A small network was shown many inputs. Here are its activations along a few directions, one row for each input.
In each table, some parts of the input vary, and every possible input appears once, in random order.
Descriptions start from the smaller parts, as in this example, which fits no table here: ring(8) and (point or ring(11) or (values(2) and line(6))).
Shared parts are said once, and a part with two or three values counts as separate values.

Other details of the inputs shift rows strongly along three fixed directions, in all tables alike. That doesn't count.

Table:
R1: [-60   2 -34  27 -43 -13 -67  44  32  10 -42   8  61 -29]
R2: [ 12 -51  79   3  10 -20  46  11  13  33 -15  -1 -30  57]
R3: [ 51  18 -41 -16  56  12  15 -33  -1 -19  99  11 -16 -59]
R4: [ 55  15 -46  -6  62  35  13 -45 -10  -4  88  -2  -9 -56]
R5: [ 48  10 -40 -19  69  22   8 -39 -17 -14  89   6  -9 -60]
R6: [ 23 -41  55 -33   8 -11  30  -8   3   0 -48 -25 -52  83]
R7: [-102   16   46   38  -48  -17   28   14   -6    9  -76   24   19   60]
R8: [ 10 -38  71  -5   6 -20  49  21  13  34 -14  11 -49  57]
R9: [-63  12 -49  17 -49 -11 -60  52  32   8 -45  18  40 -27]
R10: [-61  16 -40  24 -42 -17 -66  58  33   6 -41  15  45 -26]
R11: [-42  64 -70  15  -7   5 -27 -74  -7 -87  15  -4  49 -40]
R12: [ 50  19 -39 -13  62  15  15 -32  -9 -11 103  -3   0 -52]
R13: [ 41 -26  72 -28 -29 -16  45  14 -11   7 -35  -3 -50  59]
R14: [-99  16  48  48 -40 -25  24  20  -4   2 -74  20  23  65]
R15: [ 45 -47 -18 -30  22   2 -45  55  28  47  10 -13  -6 -25]
R16: [-102   17   49   42  -46  -21   26   16   -5   10  -74   23   20   59]
R17: [ 69  16 -24 -29  34  34 -11 -40 -46 -43  85 -17 -20 -60]
R18: [ 46  18  61 -10  21   6  93 -91 -57 -50  46   9 -34  23]
R19: [ 47 -58 -22 -29   1   0 -34  42  42  47  15 -14  -2 -28]
R20: [ 75 -29 -34 -55 -17 -15 -43  38  32  17  -8 -28 -20 -13]
R21: [-34  27 -43  -4 -79  -5 -63  45   1  -7 -62 -12  52 -24]
R22: [-66   8 -40  18 -32  -5 -70  49  18  16 -52  11  48 -31]
R23: [ 45 -47 -18 -29  24   0 -46  56  28  45  10 -15  -6 -24]
R24: [-73  67  53  49 -35  10  52 -89 -73 -88   0  27  14  19]
R25: [-69  87  19  31 -19 -10  69 -96 -62 -79 -19  23  16  40]
R26: [  9 -44  75  -3  25 -14  40  19  -1  34 -24   2 -39  60]
R27: [ 15 -40  68   6  14   4  45  12   4  47 -24  -1 -39  64]
R28: [ 46 -40 -22 -27  12  -5 -34  60  36  49  21 -24  -1 -19]
R29: [ 80  23 -36 -39  37  23   3 -46 -41 -40  70  -9 -10 -59]
R30: [-55  60 -51  40   6   7 -18 -48 -12 -50  40  28  62 -63]
R31: [ 49 -42 -26 -18  13  14 -38  47  35  59   8 -23 -10 -24]
R32: [ 64 -35 -11 -43 -29  12 -49  54   6  23  14 -44 -15 -22]
R33: [-63  16 -42  24 -39 -13 -61  57  27  14 -41  -2  57 -22]
R34: [ -75   78   12   45   -1   13   58 -108  -46  -86  -28   11    6   51]
R35: [ 47 -55 -18 -29   3  -1 -36  43  42  47  17 -15   0 -29]
R36: [-94  16  48  59 -35  -7  18  10  -5  10 -86  18  18  61]
R37: [ 15 -40  68   8  16   1  45  13   4  45 -24  -3 -40  64]
R38: [ 13 -39  70   0  12 -24  47  25  14  26 -14   8 -46  63]
R39: [-63   7 -41  23 -26  -9 -73  53  19   8 -52   8  52 -25]
R40: [-63   0 -38  22 -49  -9 -64  40  32  15 -44  10  57 -33]
R41: [-58  60 -53  40   4   7 -15 -50 -12 -47  39  27  58 -66]
R42: [-58  73 -61  35   5   4 -13 -37 -12 -52  38  36  42 -62]
R43: [ 75 -43 -28 -52 -19 -11 -44  24  31  21  -9 -35  -4 -16]
R44: [-66   7 -42  16 -34  -3 -69  48  18  15 -53  12  48 -30]
R45: [-55  75 -57  42  12  -2 -16 -31 -10 -58  40  30  46 -60]
R46: [  7 -39  67  -9   6 -12  54  18   5  44 -14  -1 -38  62]
R47: [ 48   7 -44 -20  68  23   9 -41 -18 -14  88   7 -11 -59]
R48: [ 49 -43 -28 -20  11  16 -36  46  34  59   7 -21 -10 -23]
R49: [ 49  14 -48 -19  56  18  21 -37 -10 -10  99  -2  -5 -53]
R50: [ 44 -28  67 -18 -23   8  44   2 -21  23 -46 -16 -44  62]
R51: [-96   2  56  52 -42 -26  18   8   2  -3 -76  26  28  57]
R52: [  46   30   37   -6   39   14   90 -102  -53  -40   30   -2  -46   42]
R53: [ 18  15  42  17  59  25 100 -84 -42 -14  54  19 -44  30]
R54: [ 17  21  56  11  60  -3  96 -67 -32 -31  69  31 -45  28]
R55: [-51  71 -65  52  18  21 -18 -43 -20 -44  28  18  52 -54]
R56: [ 62 -36 -39 -53  -4 -10 -48  35  49   4  -5 -41 -25  -1]
R57: [ 34 -35  79  -8 -26  18  30   7 -26  19 -31 -23 -54  61]
R58: [ 72 -36 -33 -58  -4  -5 -50  32  16  22 -18 -33 -13 -14]
R59: [ 59 -36 -42 -55  -3  -4 -44  33  41  14  -4 -54 -13   4]
R60: [ 31 -32  84 -18 -32  -5  31  19 -17   3 -20 -10 -60  58]
Each input here is: values(5) and (line(4) or line(8)).
Q: Changing only the values(5) part turns R9 into R53. The same change can be made to R54. Which row results?
A: R27
Q: Change only the values(5) part in R5. List by row number the other rows that result.
A: R3, R4, R7, R35
Q: Change only the line(8) part in R15. List by row number the other rows that result.
A: R5, R22, R23, R26, R39, R44, R47
Q: Change only the line(4) part in R32. List by row number the other rows that result.
A: R21, R25, R59

Table:
R61: [ -8 -14  97  17   9  -6  88 -34 -30   4  -3  22 -37  64]
R62: [ 46 -21 -14 -27   7   5 -23  13   8   6  16 -19 -13 -14]
R63: [ 31 -43  10 -22  -4  -3 -16  55  20  51 -14 -10 -18   6]
R64: [-36  27  19  30   7   8  25 -38 -31 -27  13  24  11  -5]
R65: [-42  11 -10  10 -38  -5 -32  17   1 -12 -49  -2  26   5]
R66: [-46   6   9  21  -3  -8   5 -11   3  -7 -29  11  14  20]
R67: [ 44 -21 -14 -28   5   6 -23  13  10   5  12 -19 -14 -13]
R68: [-35  39 -50  12 -26   7 -38  -3  -7 -25 -18   0  41 -31]
R69: [-59  -2  15  28 -48  -3 -22  36   4  23 -65  13  28  13]
R70: [-48  33 -39  20 -14   2 -40   9  -5 -18  -5  16  40 -41]
R71: [-49  20   5  24 -13 -12   8   0   4 -10 -22  17  15  15]
R72: [-44  -9  53  12 -41 -13  12  13  -5   1 -74   3 -10  60]
R73: [  6  34   9  13  41  13  51 -51 -35 -26  58  17 -15  -9]
R74: [ 23 -39  15 -15  10  -9  -8  39  26  33 -10 -11 -22  20]
R75: [ 36   4 -39 -14  23   7 -18   6   6   1  60  -4   4 -52]
R76: [ 33 -41  45 -22  -3  -7  15  17   3  21 -22 -16 -37  43]
R77: [ 33 -19 -28 -14  33   4 -17   3  22  10  34 -15  -4 -21]
R78: [-48  18   5  21 -12 -14   8  -3   2  -9 -25  21  16  12]
R79: [-55  -7  67  26 -10 -14  56 -15  -6  11 -61  17 -13  80]
R80: [ 17  33  18   2  30   6  61 -75 -37 -48  50  10 -21   3]
R81: [-28  25  -2  10 -20  -4   5 -18 -13 -27 -15   6  17   4]
R82: [ 35 -39  42 -24  -2  -6  11  17   5  22 -20 -18 -33  39]
R83: [ 45 -20 -12 -28  -2   1 -14  12  14   8  13 -17 -13 -11]
R84: [ 32 -21  -9 -16  16   3 -18  29  11  19  26  -9 -12 -20]
R85: [-30  17 -34   7 -39   2 -44  20   6  -5 -40  -4  29 -16]
R86: [-23  36 -58   8 -24   9 -47   0  -2 -22  -8  -2  38 -41]
R87: [-39  33 -40  28 -10  13 -38  -3  -7 -22  14  11  43 -51]
R88: [-60  -6  22  22 -30 -19   4  12  17  11 -61  12  18  39]
R89: [-40  26 -30  26 -24   5 -32   7   1 -11   2  11  42 -39]
R90: [ 42 -41   5 -31 -16   0 -21  42  22  36 -25 -23 -22  15]
R91: [  3  28  22  15  54   3  78 -83 -26 -38  62  15 -18  15]
R92: [-25  42 -51   9 -20   3 -35 -15  -5 -34   4   2  41 -43]
R93: [ 42   3 -25 -14  46   8  11 -17   0   1  52   1 -12 -26]
R94: [-11  -9  42  11  17  -4  51 -22  -2   9 -10   4 -22  51]
R95: [ 56   3 -23 -24  27  14   2 -21  -8  -6  45 -16 -13 -26]
R96: [  6  28   4   6  34   4  41 -46 -28 -27  57  20  -6 -19]
R97: [ 35 -23 -17 -20  27  -2 -17  20  19  18  21  -6 -11 -16]
R98: [ 38 -51  22 -30 -25 -13 -16  48  25  39 -33 -23 -22  27]
R99: [ 42 -12 -23 -23   2   7 -21  12   6  11  10 -19  -6 -17]
R100: [ 15  21   9  -2  14   3  35 -46 -23 -32  32   4 -12   2]
R101: [ 35 -18 -21 -16  21   2 -13  24  21  25  20 -11 -10 -13]
R102: [ 30 -32   5  -8  -1   9 -15  35  14  39   6 -12  -8  -8]
Q: Describe the family of inputs behind these rows.
A: values(3) and (line(6) or (values(2) and line(4)))
Q: Changing only the values(3) part turns R97 into R78. The same change can be made to R72. Which row results?
A: R80
Q: Changing only the values(3) part turns R74 into R71. The same change can be made to R62. Which row results?
A: R100
Q: Change only the line(6) part in R99. List by row number the other rows that result.
A: R68, R85, R86, R90, R95
Q: Change only the values(3) part in R70. List by row number the other rows that result.
A: R63, R96
Q: Change only the values(3) part in R83. List by row number the other rows that result.
A: R67, R90

Table:
R103: [ 56 -12  16 -15  48   9  31  -5 -17  11  79  13 -32 -30]
R104: [-33  53  29  20 -28   2  38 -41 -52 -52   3  22   0   7]
R105: [ 31 -37 -48 -37 -61 -10 -97  84  49  34 -37 -35  25 -36]
R106: [ 40 -51  67 -11  35  -4  47   8   4  37  24  -2 -47  38]
R107: [-33  13  39  32   3  10  31  -3 -28   6   1  27  -6  11]
R108: [ -6  38 -35  -2 -28   9 -34  -2 -26 -34  11   6  22 -50]
R109: [ 19 -24 -39  -9  19   3 -42  31  34  23  27  -9  13 -39]
R110: [-32  34 -29   7 -36  -7 -20 -16   0 -39 -17   1  31 -13]
R111: [ 15  -6 -19   5  37  11   1 -11  10   9  38   1   3 -24]
R112: [-35  30  -6  10 -44  -2 -20  -3 -22 -33 -26   9  27 -14]
R113: [-20 -44  23   9 -36  -2 -29  75  24  66 -58  -2   9  18]
R114: [-42   5  26  25 -14 -14  16   5   4   4 -10  21  13  12]
R115: [-44  56   2  28  -5  13  38 -77 -41 -56  -8  12  16  14]
R116: [-36  39 -15   7  -3  -5   4 -35 -11 -45 -23   1   8  19]
R117: [ 12   4 -36  -1  33   1  -8 -12  13  -7  52   9  14 -45]
R118: [-13  -6 -88  -1   3  -1 -86  57  54  30 -17 -11  41 -49]
R119: [-45  -1  48  22  13 -22  53 -21   0  -2 -20  25 -11  53]
R120: [-33  55 -10  26 -17  18   3 -46 -46 -52   2  11  24 -21]
R121: [ 60 -33  33 -27  18   7  31 -18  -3   7   7 -23 -43  33]
R122: [ 58 -39  36 -37   8  -8  26  -6   5   6   4 -17 -41  32]
R123: [-40 -17  66  22 -28 -19  31  30   0  24 -35  21  -6  45]
R124: [-65  55  25  49   9  10  39 -39 -49 -37  24  42  12  -7]
R125: [-37  46 -22  14  -1   2   6 -43 -15 -44 -25   3  13  14]
R126: [ 40 -39  52  -8  33   3  36  11  -6  30  36   2 -37  16]
R127: [ 44 -50  71 -15  28  -8  51  15  -3  37  26   8 -46  31]
R128: [-36  40  11  23 -29  14  15 -35 -42 -32 -23   8  16   6]
R129: [-41   1 -22  25 -18   3 -42  31  17  20 -22   8  36 -24]
R130: [-23  23  51   9  -5 -18  70 -60 -24 -42 -16  10 -22  65]
R131: [-45 -14  53  29 -14  -3  29  10  -2  31 -45  14  -1  46]
R132: [-15 -45  29  -5   5 -22   0  50  40  46 -50  -5 -19  54]
R133: [ 40  -1 -21 -20  21   8   0 -28   0 -14  17 -20 -13  -2]
R134: [ 63 -28  42 -28  -1  17  26   7 -24  25   4 -18 -47  22]
R135: [-31 -12 -59   4 -11  -5 -64  58  50  43 -47  -8  35 -14]
R136: [-12 -17  14  -6 -31  -6  -4  11  11  16 -68 -17  -5  50]
R137: [-38  35 -14   8 -18 -12   0 -34 -10 -44 -24   7  18   9]
R138: [ 16  -2 -25   2  45   8  12 -21  10  12  37  -1  -1 -14]
R139: [ 34 -74  56 -35 -33 -15  -8  56  31  46 -67 -32 -39  67]
R140: [ 26  15 -50 -27  14  -5 -21 -15  10 -27  15 -12   3 -21]
R141: [-16 -54  12   2 -26  -7 -30  68  45  68 -63 -11   7  28]
R142: [ 20 -17  -3 -14  44 -14  18   1  23  14  23   4 -18   8]
R143: [ 26  15 -33 -18  -4   5 -24 -17  -8 -28  28  -8  12 -43]
R144: [-28  -5  -3  18 -24  10 -28  49   3  39 -26  10  18 -14]
R145: [-20  10 -29   3 -45   9 -46  14   1   0 -42 -14  31 -16]
R146: [-13  -2  24   5 -32   2  -3   0 -10  -3 -43  -7   0  25]
R147: [-21  21 -45  -9 -30 -16 -37  12  22 -21 -35  -9  23  -2]
R148: [ 50  -8 -12 -31  29   7  17 -23   3   1   8 -24 -28  19]
R149: [ 56 -39  11 -22  39  -7  23   8  26  27  52  -6 -27  -3]
R150: [-63  36  32  40 -20  -6  29  -3 -26 -14  -3  38  13   5]
R151: [ 41   4 -50 -25 -16  19 -63  31  -6  -5  25 -20   9 -63]
R152: [-43   5 -17  12  -5 -23 -10  24  32   9 -27  11  18  12]
R153: [-39   1 -10  17 -18 -10 -28  27  15  11 -14  16  31 -20]
R154: [ 19  -3  -8   8  28  16  -1   1  -7  12  44   6   3 -34]
R155: [-19  -4  67   4 -47 -14  34   4 -21  -7 -47   4 -16  54]
R156: [ 34  15 -52  -8  56   0   5 -31  14 -16  86   3   6 -51]
R157: [ 72 -12  20 -27  17  22  18 -10 -30   2  38 -15 -41  -7]
R158: [-38  52 -11  21 -15   9   1 -50 -35 -58   5   8  24 -17]
R159: [ 36  -2 -70 -30   2   4 -62  11  23 -11  15 -30  14 -43]
R160: [ 60  14 -32 -23  23  22 -12 -28 -26 -32  69 -16  -6 -55]
R161: [ 34  12 -54  -1  66  15   0 -36   7  -9  78  -1   5 -50]
R162: [ 52 -30  15 -17  68  -1  40 -21  10  14  60  -5 -39  10]
Q: Changing only one part turns R114 into R105. The same change can be made to R129. Which row results?
A: R146
Q: Changing only one part turns R159 into R162. The same change can be made to R157. Which row results?
A: R107
Q: Describe the family of inputs behind these rows.
A: values(2) and line(5) and line(6)
Q: Start at R152 and move only the line(6) part, one step at a time. The first step leads to R156. Which rows follow, in order?
A: R149, R114, R123, R150
Q: Start at R155 and move only the line(5) part, one step at a time. The first step leads to R112. Which rows follow, in order?
A: R160, R120, R128
Q: Change only the line(6) part in R103. List by row number the other rows that result.
A: R117, R119, R127, R142, R153
